Each row below holds a small network's activations on one record, seen along a few directions.
After each row come some of the record's fields: PAGO, ZOKA, FOFI, BELAN, BIRE.
Not every record has every field; a missing one is left out.
The largest differences between rows may come from other fields.
Random noise pushes rows far along 3 fixed directions. That doesn't count. These rows show it; they differ only by the noise:
-65 64 340 -125 528 211 -415 8 118 -549 157 -47 -7 362 -224 31 -141 46
 248 112
-84 86 233 -174 380 197 -270 143 96 -361 98 -57 -105 123 -164 -59 -165
 91 132 53
137 93 167 -50 -133 138 -239 -248 127 -90 19 415 130 -64 146 246 313
 -217 364 -253
-152 78 97 -119 117 104 23 299 99 -49 -5 -8 -131 -340 -42 -172 -46 97
 -52 -279
315 216 -26 -359 -419 274 -260 -179 33 150 -38 467 -153 -138 271 242 135
 -166 380 142

137 124 -54 -299 60 154 13 151 53 -2 12 -54 -191 58 58 -4 -299 -22 14
 342 -> (FOFI riva; BELAN fedu; BIRE pup)
-14 -119 38 175 -65 -183 524 215 156 168 29 -230 14 -327 99 5 8 12 -307
 -510 -> (FOFI riva; BELAN fedu; BIRE pup)
224 66 22 200 -205 -63 46 -391 52 113 -67 165 138 234 159 85 305 -177
 148 -23 -> (PAGO voga; ZOKA sapa; FOFI reg; BELAN fedu; BIRE tum)
-339 11 141 126 320 -33 -9 279 -59 -100 9 -140 18 -205 -207 -274 -74 3
 -231 -240 -> (PAGO voga; ZOKA lep; FOFI reg; BELAN keso; BIRE fir)
-209 68 -39 33 199 44 216 167 -119 -126 -82 -74 49 138 -237 -243 -184
 152 -226 153 -> (PAGO voga; ZOKA lep; FOFI zub; BELAN vozur; BIRE fir)
50 -102 85 -116 76 71 -12 77 -62 -94 248 -158 -12 69 -42 134 2 88 -99
 100 -> (ZOKA lep; FOFI zub; BELAN keso; BIRE fir)
34 102 83 -230 51 202 -193 129 -53 -44 22 -233 -338 100 -106 -154 -360
 -32 12 591 -> (PAGO pir; ZOKA sapa; FOFI reg; BELAN fedu; BIRE tum)
245 107 58 -190 151 -5 -68 85 -49 -156 223 -219 -195 63 -153 147 -58 39
 211 212 -> (PAGO voga; ZOKA sapa; FOFI zub; BELAN keso; BIRE nad)
89 -26 62 210 150 -111 -98 -118 -92 -33 189 34 52 65 100 172 131 -115 38
 -229 -> (PAGO pir; ZOKA lep; FOFI reg; BELAN keso; BIRE sonu)
-154 30 186 171 65 -33 28 59 128 -47 -3 123 200 -110 -70 -13 74 21 -49
 -302 -> (FOFI riva; BELAN vozur; BIRE sonu)
-97 10 200 -117 328 -31 -85 258 91 -243 133 -98 -9 -23 -181 -29 -126 23
 -71 -213 -> (FOFI riva; BELAN keso; BIRE fir)
-52 233 50 -39 -27 107 15 95 -55 57 -101 102 -123 -36 45 37 104 11 110
 187 -> (PAGO voga; ZOKA lep; FOFI reg; BELAN vozur; BIRE tum)
-121 -79 1 232 -4 -114 120 -41 -25 -74 -14 24 150 137 19 -122 13 -11 31
 -83 -> (PAGO voga; ZOKA lep; FOFI riva; BELAN fedu; BIRE tum)
-423 -104 -46 70 296 -32 161 135 31 -227 16 -153 -10 19 -265 -414 -177
 141 -186 61 -> (ZOKA lep; FOFI zub; BELAN petam; BIRE tum)
-126 18 94 373 186 -208 21 -256 150 -194 220 106 321 199 90 -21 185 -91
 44 -372 -> (ZOKA lep; FOFI riva; BELAN fedu; BIRE risu)
198 -99 134 41 -201 -56 177 13 124 85 197 -102 -90 -94 134 332 63 -127
 87 -318 -> (FOFI riva; BELAN fedu; BIRE tum)
-223 -68 -5 141 -70 46 -1 -21 9 -60 -199 128 201 -125 -42 -263 197 172
 -39 -256 -> (PAGO voga; ZOKA lep; FOFI zub; BELAN laroz; BIRE tum)
180 89 -42 -72 -74 -10 -19 188 -121 227 2 134 -153 -137 38 58 -10 -42
 105 -158 -> (PAGO voga; FOFI reg; BELAN keso; BIRE sonu)
53 28 -38 -11 -67 -45 154 11 131 94 -47 83 83 -157 142 64 1 -168 26 -189 -> (FOFI riva; BELAN fedu; BIRE pup)
66 66 -50 -230 -210 102 161 111 -156 55 -30 -37 -214 -27 49 117 -111 64
 147 234 -> (PAGO voga; ZOKA lep; FOFI zub; BELAN fedu; BIRE tum)
-88 36 351 -53 450 81 -282 183 137 -444 203 -92 9 111 -276 139 -31 0 74
 -113 -> (FOFI riva; BELAN keso; BIRE fir)
299 198 -153 -210 -392 208 -188 -427 -103 44 -23 196 -6 392 165 361 60
 -141 432 446 -> (PAGO voga; ZOKA lep; FOFI riva; BELAN fedu; BIRE tum)
19 201 -62 -189 -109 204 -177 -191 -102 67 -267 358 24 192 131 -1 38 23
 284 326 -> (PAGO voga; ZOKA lep; FOFI reg; BELAN laroz; BIRE tum)
-375 -40 -98 70 -75 -52 -30 24 38 70 -232 -83 16 -39 -77 -342 -82 184
 -148 -71 -> (ZOKA lep; FOFI reg; BELAN laroz; BIRE tum)
82 32 101 81 154 60 -79 -10 102 -119 48 51 16 104 -22 140 -121 -29 101
 24 -> (FOFI riva; BELAN fedu; BIRE tum)
303 30 170 -8 26 131 -215 -64 110 -151 176 192 -5 98 -51 361 177 -152 98
 -22 -> (FOFI riva; BELAN keso; BIRE fir)
-272 42 175 137 290 50 7 250 142 -151 -4 -75 46 -126 -206 -128 -96 159
 -134 -154 -> (FOFI riva; BELAN vozur; BIRE tum)
214 115 71 -210 -95 214 -113 148 -73 78 -133 82 -324 -96 -6 -136 -47 -2
 90 127 -> (PAGO voga; FOFI reg; BELAN petam; BIRE tum)
87 -109 234 -1 304 -97 -32 177 92 -193 242 -217 -81 132 -158 155 -169 76
 -97 -204 -> (FOFI riva; BELAN keso; BIRE fir)
-259 143 -123 -43 -37 190 -20 39 -116 157 -215 113 -19 -169 68 -272 6
 130 -115 72 -> (PAGO voga; ZOKA lep; FOFI reg; BELAN laroz; BIRE tum)
70 238 129 -177 8 239 -306 -17 4 11 -167 277 -67 150 -29 17 26 -8 205
 511 -> (PAGO voga; FOFI reg; BELAN vozur; BIRE tum)
8 61 106 -71 38 56 -79 -70 -95 -34 114 193 34 -143 51 181 134 -102 82
 -47 -> (ZOKA lep; FOFI zub; BELAN keso; BIRE fir)
-102 -34 10 -85 146 18 -30 86 49 -92 101 -152 -167 8 -110 -266 -181 171
 7 288 -> (ZOKA lep; FOFI zub; BELAN laroz; BIRE tum)
1 -115 66 148 197 7 -100 30 -56 -169 41 -2 140 -53 -96 90 91 -69 -105
 -199 -> (ZOKA sapa; FOFI riva; BELAN keso; BIRE fir)
45 -52 231 226 97 -153 -342 -376 63 -279 36 143 496 470 -122 211 264
 -203 343 -258 -> (PAGO voga; ZOKA sapa; FOFI reg; BELAN keso; BIRE fir)
-157 -110 229 367 247 -301 89 48 89 -179 35 -244 227 93 -207 -166 -13
 104 -142 -238 -> (PAGO voga; ZOKA sapa; FOFI riva; BELAN vozur; BIRE sonu)
-265 10 -143 -12 -88 82 203 182 -130 190 -171 -139 -112 -277 51 -220 -38
 113 -324 -224 -> (ZOKA lep; FOFI reg; BELAN petam; BIRE tum)
381 -58 111 76 -156 -61 36 89 100 61 241 83 -146 -378 155 602 299 -236
 188 -491 -> (FOFI riva; BELAN keso; BIRE nad)
-48 -95 120 42 326 80 -92 87 5 -333 6 -189 -164 193 -289 -119 -391 82
 -59 321 -> (FOFI zub; BELAN fedu; BIRE tum)
1 -91 -231 -69 -135 -31 46 96 -40 88 49 -43 -228 -98 -24 3 -87 92 -118
 173 -> (ZOKA lep; FOFI zub; BELAN keso; BIRE fir)
-288 37 -179 -199 37 -45 163 269 -78 66 -78 -343 -216 135 -293 -475 -586
 203 -361 443 -> (ZOKA sapa; FOFI riva; BELAN vozur; BIRE fir)
151 170 -69 -231 148 177 -192 33 -200 -152 -82 115 -238 142 -106 115
 -171 104 173 394 -> (PAGO voga; ZOKA lep; FOFI zub; BELAN vevi; BIRE fir)
-393 -106 -26 274 -57 -212 204 -63 11 -13 -98 -93 150 59 -156 -174 -39
 53 -245 -155 -> (ZOKA lep; FOFI riva; BELAN vozur; BIRE sonu)
-56 -100 138 210 209 -54 -130 70 10 -50 58 0 103 -119 45 186 268 -47 -44
 -287 -> (ZOKA lep; FOFI reg; BELAN keso; BIRE fir)
222 15 33 -127 -242 -58 -116 -116 -48 134 214 -87 -115 -17 181 386 127
 -218 210 50 -> (PAGO pir; ZOKA lep; FOFI reg; BELAN keso; BIRE nad)

Which values does each new row have?
243 -95 114 161 -184 -73 172 -243 172 4 25 212 242 -28 246 343 349 -327
 85 -411 -> (FOFI riva; BELAN fedu; BIRE pup)
139 -26 143 39 -132 -135 -74 -146 -54 -134 16 372 179 -76 64 161 322
 -217 205 -188 -> (PAGO voga; ZOKA lep; FOFI zub; BELAN keso; BIRE fir)
249 108 29 -131 -123 238 -358 -253 18 -4 -49 431 -78 100 129 174 10 -13
 346 175 -> (FOFI riva; BELAN laroz; BIRE tum)
257 43 15 -307 -40 79 34 11 53 0 93 -85 -154 203 120 158 -243 -62 76 281 -> (FOFI riva; BELAN fedu; BIRE pup)
-109 -114 25 51 -3 82 -251 -338 56 -84 -96 193 90 385 32 32 136 -13 182
 248 -> (ZOKA lep; FOFI reg; BELAN laroz; BIRE tum)
-125 -88 220 78 239 -145 98 23 166 -223 52 -103 236 58 -19 56 -15 -113
 19 -364 -> (FOFI riva; BELAN fedu; BIRE pup)
63 180 -20 -283 -3 254 -71 216 38 44 3 122 -295 -224 35 -84 -130 54 57
 107 -> (FOFI riva; BELAN petam; BIRE tum)
-266 -137 284 214 350 -49 -71 -53 55 -253 73 -364 166 279 -242 -56 -56
 124 -172 -128 -> (ZOKA sapa; FOFI reg; BELAN vozur; BIRE tum)
-24 -118 -102 146 -192 19 210 -92 7 119 25 -40 -90 154 46 73 4 -208 -55
 61 -> (ZOKA lep; FOFI reg; BELAN fedu; BIRE tum)
-378 -42 243 497 634 -192 -112 96 114 -457 -70 -153 507 119 -430 -258
 179 32 -92 -571 -> (PAGO voga; ZOKA sapa; FOFI reg; BELAN keso; BIRE fir)
93 -77 17 237 -96 -137 245 -23 149 98 -39 71 143 -278 188 221 136 -126 9
 -428 -> (FOFI riva; BELAN fedu; BIRE pup)
-69 28 230 -129 402 90 -393 128 -14 -547 131 -238 41 331 -441 -177 -223
 167 116 327 -> (PAGO voga; ZOKA sapa; FOFI zub; BELAN keso; BIRE fir)
104 -81 267 -11 284 -38 -196 52 47 -340 148 20 2 128 -112 250 -12 -69 60
 -282 -> (FOFI riva; BELAN keso; BIRE fir)
157 -71 98 182 44 -171 -110 -263 4 -1 87 204 168 311 108 335 381 -155
 262 -153 -> (PAGO voga; ZOKA lep; FOFI reg; BELAN keso; BIRE fir)
-205 -34 -74 116 -167 -155 400 178 -27 211 -103 -106 23 -253 -43 -237 46
 231 -311 -127 -> (PAGO voga; ZOKA lep; FOFI zub; BELAN vozur; BIRE sonu)
-83 251 -100 -202 179 209 -192 241 -64 -65 -101 -151 -373 54 -97 -387
 -289 256 3 532 -> (PAGO voga; ZOKA lep; FOFI reg; BELAN laroz; BIRE tum)
295 71 70 -69 -343 72 -39 -335 89 112 77 287 96 197 187 315 79 -238 249
 29 -> (FOFI riva; BELAN fedu; BIRE tum)
89 187 -17 -335 -21 91 -324 -41 -126 -131 -78 160 -110 336 -1 -29 -90
 -58 181 517 -> (PAGO voga; ZOKA lep; FOFI reg; BELAN keso; BIRE fir)
-83 65 87 -1 252 102 -242 133 -99 -237 -185 -17 -166 173 -87 -276 -274
 204 22 275 -> (PAGO voga; ZOKA lep; FOFI reg; BELAN laroz; BIRE tum)
-213 -132 -172 -76 60 35 -66 -141 2 -40 -141 -89 -14 251 -122 -132 -222
 242 23 392 -> (ZOKA lep; FOFI zub; BELAN laroz; BIRE tum)
-39 8 -113 158 -45 -97 -30 99 119 33 118 76 85 -176 28 -2 59 -14 -69
 -181 -> (ZOKA lep; FOFI riva; BELAN keso; BIRE fir)
116 128 36 -64 -48 85 -114 -39 70 48 -2 171 2 91 20 150 -139 -1 102 251 -> (FOFI riva; BELAN vozur; BIRE sonu)
